These are the activations of a small neural network, seen along a few directions. Each row is one input.
In each table, some parts of the input vary, and every possible input appears once, in random order.
Descriptions start from the smaller parts, as in this example, which fits no table here: one of 8 places around a ring, together with either a single point or one of 9 places around a ring or (one of 2 separate values, together with one of 6 places along a line).
Shared parts are said once, and a part with two or three values counts as separate values.

Other details of the inputs vary at random and push rows far along three fixed directions, the same in every table; ignore that.

Rows:
row 1: [ 50  26  35 -15  -4 -35 -44 -37   8  14 -23 -26  -4   5]
row 2: [ 35  17   8  14  10 -36  54  -4  35  15   3 -13  29  17]
row 3: [ -3   3   2  16  27  -1  76  22  21  32   1 -47  43   1]
row 4: [-32 -13  -3   4 -27  32 -32  -9  -1 -34  15  16 -31 -10]
row 5: [-22 -12 -25 -22 -12  31 -40 -18 -40 -33  33 -21 -49   5]
row 6: [ 72 -14  27  35  11 -37  14 -11  24  26 -14   8  22  -3]
row 7: [-28  36 -45  -6  13   7  26  39  -6  52  14 -13  16 -19]
row 8: [  0  -8 -24 -31 -27  -1 -53 -41 -21 -35  23   8 -72  21]
row 9: [ 80  -4  42  23  -4 -46 -15 -23   0   9 -15   0  12   4]
row 10: [-12 -16 -26   9 -13  30 -12 -24 -23 -22  27  -5 -56   3]
row 11: [-34   7  -7   9  26  11  69  26  28  -1   4  17  14  -8]
row 12: [-29 -30 -74   6  12  26  18  48 -15  20   6  11 -10 -26]
row 13: [-41   2  27 -41  -7 -24 -22  20 -24  21 -46 -53  23  -2]
row 14: [-35  -4   1 -53  -8  14 -20  23 -41  -2 -35  -9   5  -5]
row 15: [-31 -12 -50  24   6  28  46  42   6   5   2  47  10 -32]
row 16: [ 51 -33 -39  50  12   9 -18 -12  21  -7  31  56 -15 -14]
row 17: [-71  -5 -12 -20 -32  37 -16  35 -40 -27  -3  -8 -28  -5]
row 18: [-34  11   1 -43 -22   1 -15  32 -55 -10 -28 -11   5 -15]
row 19: [ 49 -19 -23  47 -22 -11 -28 -16 -15 -18  21  45 -46 -17]
row 20: [-16  14  25  -3  37  -3  75  26  33  13 -17  -5  48   8]
row 21: [-36  -7  -6  23   5  27  48  30  37   8   0   0  31 -17]
row 22: [ 21   4  38   8   0 -10 -11 -55  33 -33  17  34 -30  -3]
row 23: [ 42  -2  26  10 -12 -14 -34 -41  17 -22   6  38  -1 -24]
row 24: [-42  -2  -1 -19 -12  -2 -27  36 -51  -3 -31 -20   7  13]
row 25: [ 38   5   6  20   6 -38  27   2  22  54  20   0  34 -35]
row 26: [-16  -7 -21   8  15  11  46  28  24  20 -12  22  37 -31]
row 27: [  4  -1   4  17  32   7  73  22  18  31  -4 -41  46  14]
row 28: [ 43 -18   9  -4 -13 -24 -50 -30  -7   0  -1   3 -25 -15]
row 29: [ 37  40  33 -24 -19 -37 -47 -13 -36   2 -33 -38 -15  13]
row 30: [-15   9  12 -69   2 -18   3   5 -18  14 -28 -58  11  39]
row 31: [ -1 -11 -33  36   3  35  22   3 -18 -16  30   6 -23  16]
row 32: [ 16  10  72 -14 -25 -17 -37 -33  16 -21  -6 -26  16  -2]
row 33: [-42  -9 -43  13  38  47  45  27  28 -19  32  42   9  -2]
row 34: [ 45  -7 -16  21  16  -9  11 -30  44  -8  29  25   0  24]
row 35: [-32   0  32 -23 -28  15 -26  12 -31 -22 -18 -18 -12  13]
row 36: [-20  10  34 -57  -8 -11  -8  25 -40   8 -50 -29  29   1]
row 37: [-65  11 -72 -33  -7  23  24  30 -27  15  46  -2 -25   0]
row 38: [  1 -11 -24 -33 -20   7 -53 -35 -26 -34  17  10 -65  34]
row 39: [-20   9 -14 -34  20 -15  54  23  20  32 -13 -45  33  15]
row 40: [ 45   2   9  17 -18 -30   1 -47  18 -15  17  18 -40  20]
row 41: [-11   2  25   9  22  14  43  29  47  14  -7 -20  76  -2]
row 42: [-63  -3 -16 -43   2  36 -10  13 -35 -32  -1   9 -40  13]
row 43: [ 17 -13  -7  62 -27 -11 -35 -23  -5 -28  15  53 -38  -8]
row 44: [-38   0  -1 -56 -12   8 -27  15 -33  -3 -23 -11   6 -19]
row 45: [ 40  11  11  15  15 -29  50  -5  32  13  -1  -8  32  31]
row 46: [-32  10 -51 -23  -5  29 -31  37 -56   0 -18  -6 -40  17]
row 47: [ 40   9  68  -5  10 -23  -6 -55  37 -19  -2  13   0  13]
row 48: [ 14 -12 -16  35  19  16  33 -19  33   4  31  -4   2  -5]
row 49: [  6   3 -59  17  19  30 -20  13   1  -1  13  26 -16   5]
row 50: [-12 -10 -63   1   8  17   6  -1  14 -16  40  22 -26   9]
row 51: [ 33 -19 -19  43   3  19 -14 -24  27 -26  24  78  -6 -18]
row 52: [ 23  -4 -20  23  11  -7  44  -5  29   5  13  19  -2  26]
row 53: [  2  10  45  14  -6  -1  23  16  13  -1 -15 -17  42   9]
row 54: [  1  21  46  27 -11 -11  36  -5  47  24  22  -1  44 -22]
row 55: [-53  19  25 -55  23  -2  42  28   3  11 -27 -43  33   0]
row 56: [-33   1  26 -12  10  16  40  38  21  20 -28 -36  57   2]
row 57: [ 31  -6  21  24  24  -1  47 -16  32  22   1 -31  31  13]
row 58: [ 22  12  45 -20 -11 -23 -11  -1 -21  -5 -35  -3  27   0]
row 59: [-17  -5 -35  60  -8   4  11   2  21  20  43  56  -7 -33]
row 60: [ 22   1  36 -22  10  -3  -9 -25  -6  -1   3 -53  18  21]
row 61: [ 16  -3  24  27  19 -30  11  -1  46  22 -10  -4  56 -15]
row 62: [-14 -11   8   0 -10 -12 -39 -10  -2   0 -12  -1  -5  -8]
row 63: [  6  10 -44  -1  -2  14 -47  -3 -15 -11  13  13 -38  -2]
row 64: [ 56   6 -12  40  18  -2 -10 -25  38  13   1  29  -3   7]
row 65: [-10   9  44 -11 -47  -2 -45 -12 -32 -39  -6 -12 -26   4]
row 66: [ 39 -11  36 -41  -7 -32 -58 -21 -26  10 -29 -34  -2   5]
row 67: [-68 -23 -48  -4   5  32  -6  46 -27   7 -16   3  -1   1]
row 68: [-51  20  13 -46  -4   4   3  21 -39 -27 -10 -18 -13   6]
row 69: [ 18   3  71 -12 -20  -8 -33 -33  15 -14 -17 -20  12  10]
row 70: [ 30 -14  26  43 -14 -23 -27 -26   6  -8 -11  31 -14   7]
row 71: [22  0 -7 49  9  5 47 -8 15 -1 27 -6  4  2]
row 72: [ 13 -22 -19  75 -12  -5  -4 -14  23 -10  15  62 -27 -16]
row 73: [ 55  -4  41  -6 -17 -49 -29 -20 -17  12 -23 -20  -8  -9]
row 74: [-33   3   9 -56  17   5  15  40 -10  25 -41 -31  61  -8]
row 75: [ -6   2 -31  36 -11  15  22  -2  15  10  43  71  -2 -45]
row 76: [  9 -34 -50  22   7  18  -6  16  -8   7   6  30 -23 -10]
row 77: [ 47  25  32 -10  -8 -34 -36 -31   2  16 -29 -26 -10   6]
row 78: [-50   7 -30 -25 -19  30  -8  -2 -53   1  48 -27 -41  -6]
row 79: [-17  -2  34 -38  -3 -19 -49   4 -24   2 -33 -38  26  11]
row 80: [-40   6  -1 -29 -10  23 -21   5 -49 -49   5  17 -47  18]
row 81: [-47  34  23 -32  21  -6  59  20  16  26  11 -18  41 -13]
row 82: [ 43  -9  52  23  -1 -35 -33 -40  28   6 -21   5  17   6]
row 83: [ 51  20  34  -9  -2 -27 -37 -30  -1  13 -33 -21  -8  19]
row 84: [ 15   6 -57  53   8  15  16  11  16   8  13  42 -29  -7]
row 85: [ -8   9 -74  40  22  33  31  50  -2  15   5  28   0   6]
row 86: [ 20 -16 -24   2  14  -7  -7  14   5  14   8   0  16 -23]
row 87: [-10   0   7  -9  -9  13 -37 -38  -2 -56  31  38 -54  -3]
row 88: [-27  -7  -5 -41   6  25 -12   1 -35  -2   0 -52  -7  20]
Each input here is: one of 8 places around a ring, together with either a single point or (one of 2 separate values, together with one of 5 places along a line).
- The inputs of row 6 and row 35 match in every part but the place on the ring of 8. If row 86 is changed in the same way as row 6 into row 35, which row does it become? => row 32
- The inputs of row 22 and row 62 match in every part but the place on the ring of 8. If row 33 is changed in the same way as row 22 into row 62, which row does it become? => row 79
- The inputs of row 71 and row 19 match in every part but the place on the ring of 8. If row 60 is changed in the same way as row 71 into row 19, which row does it become? => row 16
- Which other rows does row 41 become when the place on the line of 5 takes its other values? List them by row number. => row 35, row 53, row 56, row 69
- Which other rows agree with row 1 in the place on the ring of 8? List them by row number. => row 7, row 29, row 46, row 49, row 63, row 64, row 77, row 83, row 84, row 85
- Which other rows agree with row 40 in the place on the ring of 8? List them by row number. => row 2, row 8, row 30, row 34, row 37, row 38, row 39, row 45, row 50, row 52
- Which other rows does row 44 become when the choice among 2 separate values takes its other values? List them by row number. => row 74

Rows:
row 89: [ 32  10  -3 -24  37 -16  28 -17  33  17   0 -24  13  30]
row 90: [  3  -1   3   2   1 -15  17  14   1  37   3 -41  37 -15]
row 91: [-18  -2   6 -31  -8   4  -4  10 -41 -20 -20 -21 -21  32]
row 92: [-28 -24 -48  24  10  38  14  19  -5 -10  10  11 -16  18]
row 93: [ 41 -11   2  44  -2 -16   3 -15  25 -12  -2  65 -11  -9]
row 94: [ 0 18 26 16  7 -4 40  0 43  1  7  7 38 -9]
row 95: [ 20  21  23  -9 -23 -26 -15 -13 -30   1   0  -9 -26  -3]
row 96: [-10  -7  34 -23 -10  -2 -11 -14   6  -6   3 -25  19 -12]
row 97: [ 21 -22 -13  46   3   2 -14 -12  23  -3  -1  50 -12 -15]
row 98: [ 19   9  29  -9 -11 -17 -45 -10 -11 -11 -29  10  -8   0]
row 99: [-31   0 -52  30  -8  12  15  25 -19   3  25  19 -18 -12]
row 100: [ 18   7  18   5 -29 -25 -31 -25 -16   6   1 -23 -20  -7]
row 101: [ -9   6 -13   6  25  14  57  29   4   1 -12 -10  27  17]
row 102: [  5  -1  17 -16  -7  -4 -49  -4 -18  -2 -29  -2  -3  -2]
row 103: [ 37   5  -6  14  13  -9   8 -57  56 -13  45  49 -20  -7]
row 104: [-19   1   5 -21 -10   3 -15   6 -31 -22 -17 -31 -17  32]
row 105: [  8  15  14  -2 -10 -13 -10   0 -11  23  -5 -33   2  -8]
row 106: [ -4 -11 -19  -2  19   9  10  36  11  22 -18  -5  51 -15]
row 107: [-15  18 -20  13   9  -1  43  36   4  33   6 -12  29 -11]
row 108: [ 47 -24   1  43   0  17 -19 -37  18 -27  22  22 -28  15]
row 109: [  6   4  10 -13 -19  -7 -36  -9 -32   9   8 -33  -6  -8]
row 110: [-41  -5 -18  -4 -13  27   9   5 -13 -29  21  36 -37 -12]
row 111: [-11   0  30 -11  12   4  16   0  21  14   5 -22  45 -12]
row 112: [  4  19 -19 -50  -2 -21 -26 -15 -26  17  14 -24 -27   7]
row 113: [-28   1 -11  -1 -15  28   6  -1  -9 -29  22  44 -33  -8]
row 114: [ -2  -2  -8  16  28  16  38  21  19  15 -12 -24  33  18]
row 115: [-15   3   3 -14  10 -13  14  40   6  22 -37  -8  42  -1]
row 116: [ 64  13  32  50   0 -45  46 -28  36  26   7  14  18 -14]
row 117: [ 54 -19  49  10  -5 -17 -33 -50   7 -18  -3 -22 -16  21]
row 118: [ -3  -6 -33  17   0  16   1  20  -6 -10  -6  55 -10  -9]
row 119: [  3 -18  12 -18   4  -8 -27   7  -8   8 -24 -15  21 -13]
row 120: [  0   8  17 -14  -7   2 -21  -3 -22 -20 -15 -24 -19  33]
row 121: [-32  10  18 -19   5   8  20  13  15  12  -6 -23  34  -6]
row 122: [-47   8  19 -36 -21   4 -19   2 -25 -18   1  -9 -11   6]
row 123: [-52 -12 -26  14   3  34  13  12   8 -11  24  22 -14 -16]
row 124: [-19  -9 -76 -36  12  23 -25  13 -12  -6  10  36 -34  -2]
- The inputs of row 108 and row 106 match in every part but one. If row 117 is changed in the same way as row 108 into row 106, which row does it become? => row 119
- Describe the family of inputs behind these rows. => one of 4 separate values, together with either a single point or (one of 2 separate values, together with one of 4 places along a line)
- Which other rows does row 93 become when the choice among 4 separate values takes its other values? List them by row number. => row 91, row 110, row 116
- Which other rows does row 113 become when the choice among 4 separate values takes its other values? List them by row number. => row 95, row 101, row 118
- Which other rows does row 121 become when the place on the line of 4 takes its other values? List them by row number. => row 94, row 111, row 113

Rows:
row 125: [-17   2  -2 -20  23  -1  27  21  10  23 -21 -44  38  12]
row 126: [-14  -3 -38  12  20   5  31  27  22  32  11  -6  21 -12]
row 127: [-34 -14 -45  32   8  36  32  11  25  -6  39  37 -11  -7]
row 128: [-80  -5 -23 -63  -8  35 -16  35 -56 -20  -2 -26 -18  -8]
row 129: [ 24   4  33   9   9 -18  20   8   9  18 -23 -36  35  13]
row 130: [-48  11 -28 -39  19  10  14  65 -19  35 -22 -43  47 -15]
row 131: [ 73 -10  38  40  19 -28  23 -37  57   5   0  12  33   3]
row 132: [ 37  -5 -20  58  14 -16  36   1  48  19   6  49  25 -20]
row 133: [  5 -11 -11  57 -12  21  28  -5  25 -10  30  42 -13 -11]
row 134: [-43  -3  -2 -27 -26  17 -45   0 -44 -37  -2  23 -52  -1]
row 135: [ 49   9  67 -13  -7 -43 -24 -31   8  -2 -41 -14  15  19]
row 136: [ -3  14  23 -21 -14  -7 -13 -25 -12 -19  16  -3 -24  14]
row 137: [ 34 -17 -13  18 -26   1 -56 -47 -17 -26  26  47 -63 -12]
row 138: [ 21   1   9  11 -25 -16 -36 -20 -29  -2   1  -3 -26  -5]
row 139: [  9   1 -35   0 -21   9 -36 -24 -30 -20  28  29 -67   2]
row 140: [ 31  20  48 -38   2 -32  -9 -21  -9   0 -23 -47   5  29]
row 141: [-44  -3 -39  23  21  39  47  39  25   4  16  27  27 -19]
row 142: [  1  10  39 -40   5 -13 -23   4 -14   7 -39 -44  29  17]
- The inputs of row 140 and row 136 match in every part but one. If row 125 is changed in the same way as row 140 into row 136, which row does it become? => row 127
- Describe the family of inputs behind these rows. => one of 3 separate values, together with either a single point or one of 5 places along a line
- Which other rows agree with row 130 in the choice among 3 separate values? List them by row number. => row 126, row 132, row 137, row 138, row 139
